These are the activations of a small neural network, seen along a few directions. Each row is one input.
Each table varies a few parts of the input and shows all the possible inputs, shuffled.
Descriptions start from the smaller parts, as in this example, which fits no table here: one of 5 places around a ring, together with either a single point or one of 9 places around a ring or (one of 3 separate values, together with one of 4 places along a line).
Shared parts are said once, and a part with two or three values counts as separate values.
(in the rows, 128 means zero)

Other details of the inputs vary at random and push rows far along three fixed directions, the same in every table; ignore that.

Rows:
R1: [148 110 125 137 152  81 127  99 103 169 156 168  90]
R2: [139 123 101 138  97  88 161 102 132 128 123 171  74]
R3: [ 60  77 247 239  60 154 185  84  70  73  66  99  89]
R4: [126 162  39 101 166 107 101 161 136 161 143 133 158]
R5: [175 142 179  70 123 139 142 155 147 131 136 102 153]
R6: [117 105  92 140 122 132 147  85  75 103 159 167  74]
R7: [117 128 133 135 109 176  86 165 157 113  93 102 139]
R8: [139  97 116 125 143  48 136  93 102 154 141 147  87]
R9: [ 71 124  64 185 155 245 121 132 155  76  76  78 174]
R10: [189 129 223  53  45  95 118 138 182 130 173  88 185]
R11: [108 130 104 164 164 182 133 160 169 152  87  66 158]
R12: [120  92 117 119 149  69 132 126 113 122 170 194 105]
R13: [189 147 194  39 113 151  91 167 175 135 130  94 198]
R14: [130 103 110 151 129  54 153 119 126 113 182 182 118]
R15: [120 135  61 139 144 167  95 144 117 116 128 118 166]
R16: [117  85 118 157 144  78 125 111  92 136 131 141  95]
R17: [112 118 141 166 144 186 131 159 150 143  91  76 155]
R18: [124 132  90 123 134  94 126 101  70 134 166 173 102]
R19: [149 128  57 145 118 112 118 150 160 132 119 153 123]
R20: [145 154  91 129 161 132 127 155 140 131 132 132 108]
R21: [ 98 165  39 126 178 123 126 139 145 153 120 128 152]
R22: [147 164  57 123 185 124 104 146 163 137 128 137 126]
R23: [ 60  86 230 232  71 147 195  75  86  84  62  95  86]
R24: [114 124 122 167 166 143 124 118 142 156 104 119 134]
R25: [103 140 223 108  61 131 142  97  62 126 142 131 106]
R26: [147 154 107 121 151  90 163 113 123 139 157 155  63]
R27: [113 172  38 112 168 147  99 156 157 144 110 104 192]
R28: [170 123 224  33  72 126  91 158 176 131 145  89 186]
R29: [216 135 250  21  70 101 145 134 119 143 179 132 129]
R30: [ 43 134 145 187 125 210 140 105 103  89  76 104 146]
R31: [147 142 122 129 148  99 125 114 108 130 154 179  69]
R32: [110 130 137 135 115 155 114 140 151 113  96 111 116]
R33: [139 131  96 107 129  93 143  71  86 133 166 170  99]
R34: [150 130 159  98 142 175  90 180 163 119 114 116 198]
Description of these inputs: one of 2 separate values, together with either one of 5 places along a line or (one of 3 separate values, together with one of 4 places along a line).
Question: Changing only the choice among 2 separate values turns R23 into R3. The same change can be made to R13. Which row results?
Answer: R34
Question: Change only the place on the line of 5 in R21. List by row number the other rows that result.
Answer: R9, R27, R30, R33
Question: Change only the choice among 3 separate values in R16. List by row number the other rows that result.
Answer: R7, R12

Rows:
R35: [148 125 195 117  68 152 111 139 153 124  97  62 143]
R36: [114 120 201 140 133 156 141 142 141 136 106 107 146]
R37: [152 121  81 131 178 106 108 166 165 145 127 137 146]
R38: [123 102 188 116  99  86 148  77  64 119 164 173 101]
R39: [ 57 110  55 204 149 174 121 121 112 108  97 106 162]
R40: [ 59 132 108 177 149 197 141 128 129  86  96 146 123]
R41: [137 135  48 144 169  84 130 123 139 156 128 127 125]
R42: [ 64 147  61 159 172 167 113 134  96 113 111 145 136]
R43: [114 148 136 130 115 195 113 137 135 112 107 102 141]
R44: [116 100 135 160 100  93 169  99 103 109 132 163  90]
R45: [148 111 231 110  83 144 121 149 149 114 123  97 146]
R46: [111 114 175 153 131 132 148 134 131 127 107 125 117]
R47: [165 152  37  93 162  97 114 125 131 144 167 176 112]
R48: [198 134 102  76  98 109  80 164 180 147 136  80 186]
R49: [128 100 192 128 103  87 157 112 117 108 155 161  97]
R50: [175 154 109  59 140  79 139 108 100 159 181 171  79]
R51: [176 147 107  83 112 116  89 156 177 159 120  67 178]
R52: [118 151 142 124 143 131 162  92  82 137 149 159  77]
Question: Changing only one part turns R38 into R39. The same change can be made to R36. Which row results?
Answer: R41
Question: What is each input in this table made of?
Answer: one of 3 separate values, together with either a single point or one of 5 places along a line
Question: Change only the choice among 3 separate values in R35. List by row number the other rows that result.
Answer: R37, R43
Question: Which other rows agree with R43 in the choice among 3 separate values? List them by row number.
Answer: R40, R42, R47, R50, R52
